Each row below holds a small network's activations on one input, seen along a few directions.
In each table, some parts of the input vary, and every possible input appears once, in random order.
A made-up example of a description, with smaller parts first: one of 4 places along a line, together with either a single point or one of 9 places along a line or (one of 3 separate values, together with one of 5 places around a ring).
Shared parts are said once, and a part with two or three values counts as separate values.

A family of inputs:
R1: [ 15 -11   2  -5 -10 -12 -15  -8 -13  11 -10  -8  25]
R2: [ 36   1  -7  18 -10 -18  -4  21  -5   4  21   6  32]
R3: [ 21  -4   3   6 -13 -13  -9  -1 -11   4  -7  -7  38]
R4: [-19   2 -16 -25  13   4  -5   8  12  16   9 -13 -25]
R5: [-27   8  -4 -26   2   8  -5  -9   8  11 -15 -24  -3]
R6: [ -3  18 -15  -1   5   2  10  25  21   7  12 -14   7]
R7: [-30   1   1 -25   7   9  -5 -15   3   7 -17 -16 -15]
R8: [-11  24  -2  -2  -7   7   9   7  16   2 -11 -25  28]
R9: [-24  -8  -5 -20  17   8  -4  -6   3   6   7   5 -47]
R10: [-17  -3  18   7   3  15  12 -23  -2 -20 -20  15 -24]
R11: [ -1 -24   3 -24  -2  -8 -27 -24 -23  16 -10  -2  -6]
R12: [  8 -29  -8 -23   7 -12 -28  -9 -21  19  14   9 -25]
R13: [ -4   5  20  26  -5  13  22 -12   1 -29 -16  18  -4]
R14: [-31  -3   7 -21   7  12  -3 -22   0   2 -18  -6 -25]
R15: [  3  -1   8  28   5   9  23   5   4 -27   9  31 -26]
R16: [ 24 -17 -10  -4   0 -17 -16   8 -11  16  14   3   5]
R17: [-22  16  -5 -18  -1   7   0   0  13  10 -12 -28  14]
R18: [ 31   5  11  25 -21 -10   0   2 -12 -10  -2   5  48]
R19: [-15  11 -18 -17  11   2   0  17  18  16  12 -17  -8]
R20: [ 26   6   4  16 -19 -13  -4   5  -8   0  -1  -5  50]
R21: [  3  21  18  35 -12  11  26   0   8 -30 -11   8  19]
R22: [ 18 -26  -8 -11   5 -14 -21   0 -18  15  12   9 -12]
R23: [  8 -20   4 -12  -5  -9 -20 -15 -19  11 -13  -3   8]
R24: [  7  24 -11  15  -1   0  18  28  20  -4  14  -6  20]
R25: [ 40  -1   0  27 -12 -16   0  17  -9  -6  20  16  31]
R26: [ 31 -10  -9   8  -2 -18  -9  15  -9   9  17   4  19]
R27: [ -1  29   2  13 -13   5  16  11  15  -9  -8 -17  40]
R28: [-23  -4 -11 -24  17   5  -6   1   7  11   8  -5 -37]
R29: [-18 -10   1  -6  16  10   2  -8   1  -5   5  17 -51]
R30: [ 10  15   6  38  -1   7  28  16  12 -27  12  20  -1]
R31: [-25  -5  13  -7   6  14   2 -25  -2  -8 -20   5 -29]
R32: [-10  -9   6   9  12  12  12  -7   0 -17   5  27 -46]
What do these inputs look like to the network? -> one of 2 separate values, together with either one of 6 places along a line or one of 10 places around a ring
The inputs of R26 and R3 match in every part but the choice among 2 separate values. If R6 is changed in the same way as R26 into R3, which row does it become? -> R8
Change only the place on the ring of 10 in R6. List by row number the other rows that result. -> R4, R9, R15, R19, R24, R28, R29, R30, R32

A family of inputs:
R33: [ -5 -28 -11 -28  16  -7 -23  -7 -12  21  10   6 -40]
R34: [ 41 -14  -8  10  -8 -23 -15  15 -15  12  18   6  28]
R35: [-22  -7 -18 -42  14  -2 -21  -1   3  29   5 -21 -23]
R36: [-37   4  -4 -34   9  12  -6 -13   9  14 -18 -25 -17]
R37: [-41  22   8  13  17  33  38   0  29 -30  -3  15 -53]
R38: [ 19   8  15  26 -18  -4   7  -3  -6 -15 -11   3  40]
R39: [ 11  35   9  53  -9  11  43  25  24 -38   7  14  24]
R40: [ 24   6 -14  -4 -11 -18 -13  20  -1  20  13 -20  45]
R41: [ 38 -11   8  26 -14 -14  -3   3 -19 -10   9  21  24]
R42: [ -9 -26   5 -12  11   3 -10 -20 -15  -1   0  21 -47]
R43: [-30  -6  13 -13   7  15   0 -27  -2  -6 -21   3 -33]
R44: [ 11  17  -1   5 -16  -6   2   9   5   5  -9 -23  52]
What do these inputs look like to the network? -> one of 2 separate values, together with either a single point or one of 5 places around a ring
The inputs of R40 and R35 match in every part but the choice among 2 separate values. If R44 is changed in the same way as R40 into R35, which row does it become? -> R36
Change only the choice among 2 separate values in R42. List by row number the other rows that result. -> R41

A family of inputs:
R45: [  0  -7  -3 -21  -2  -6 -22  -6 -11  20  -3 -10   9]
R46: [ 24 -12  -5   6  -4 -14 -11   5 -13   6   4  -1  24]
R47: [ 15   1  -3   2  -8 -13 -14   1  -8   8   1 -10  32]
R48: [ 17   4   7  27  -9  -4  15   9  -2 -14   1   9  26]
R49: [-28  -6   2 -13  15  13   3 -10  -1 -10  -4   7 -44]
R50: [  3  23   0  16  -9  -1  16  17  14  -5   2 -11  35]
R51: [ -4 -23  -7 -22   7  -7 -14 -10 -10  14  -4  -1 -19]
R52: [ 25 -19  -4  -1  -7 -14 -18   2 -16  11  13   7   2]
R53: [ -4  22  11  22 -11  14  24   0  11 -24  -6   6  14]
R54: [-13   8  12  22   8  19  27  -3  13 -25 -14  14 -23]
R55: [-11 -19   2 -12  14   2  -8 -14  -6   4   4  15 -42]
R56: [ -9  28   2  15  -8  16  28  12  22 -17  -3  -5  16]
R57: [-27  25   5  12   6  21  27   5  29 -14 -12  -7 -12]
R58: [ -8   7  13  29   8  16  23  -3  11 -27  -3  25 -32]
R59: [ 22   4   8  33  -9  -7  12  10  -4 -16  12  20  17]
R60: [  5  10   9  25  -7  13  28   3   6 -28  -4  16   6]
R61: [-24  -6   3 -23   9   7  -8 -18   1   9  -9  -6 -24]
R62: [-22  20  14  18   3  20  24  -6  18 -21 -16   3 -14]
R63: [ 14 -21  -3 -12   2 -10 -21  -4 -18  17  10  11  -8]
R64: [-34   6   5 -17  10  16   2 -15   3  -5  -6  -3 -35]
R65: [ 29 -13  -3  12  -5 -17 -13   5 -14   5  14  10  16]
R66: [ 18  11   4  12 -10 -10  -2   6  -1  -2   0  -7  35]
R67: [-30   1  -8 -27  13   8  -4  -5  13  14  -6 -16 -21]
R68: [-11 -10  -4 -25   3  -4 -15 -14  -5  18  -6 -11 -10]
R69: [ 14  17  -5   6  -6  -7   3  17   9   4   3 -17  37]
R70: [ 19 -18  -6  -7  -7 -12 -16   2 -14  12   2  -4  10]
R71: [-21  -7   4  -6  15  11   1 -11  -3 -11   7  18 -52]
R72: [  3 -23  -4 -15   7  -9 -15 -11 -12  14   8  10 -27]
R73: [ 10   9   9  32  -7  10  23   4   4 -30   7  28  -3]
R74: [-17 -19   0 -19  14   4  -7 -13  -4   4  -7   4 -33]
R75: [  8  17   9  23 -13  -3  12   6   3 -12  -1  -1  33]
R76: [ 11   8 -12  -4  -4 -10  -8  12   3  14   4 -20  33]
R77: [ 27  -2   2  16  -6 -12   1   9  -6  -5   3   3  28]
R78: [ -5   1 -13 -27   2  -4 -16   5   0  25   0 -19  10]
R79: [ 11  -5  -4 -11 -11 -10 -19  -1  -9  14  -1 -13  18]
R80: [ 32  -3   3  22  -7 -14  -2  10  -8  -6  13  14  20]
R81: [  7 -20  -5 -18   2  -8 -19  -3 -16  17  -1   0   0]
R82: [-39  12  -5 -22  14  16   5  -2  14   0  -3 -13 -32]
R83: [  6   2 -13 -16  -6  -7 -13   9   1  20   3 -23  19]
R84: [-16  -2 -14 -30   7  -3 -11  -2   6  22  -3 -21  -8]
What do these inputs look like to the network? -> one of 4 places along a line, together with one of 10 places around a ring
The inputs of R53 and R56 match in every part but the place on the line of 4. If R66 is changed in the same way as R53 into R56, which row does it become? -> R69
The inputs of R77 and R80 match in every part but the place on the line of 4. If R51 is changed in the same way as R77 into R80, which row does it become? -> R72
A walk changes only the place on the line of 4. It starts at R71 and steps to R49. List the rest of the walk in order. -> R64, R82
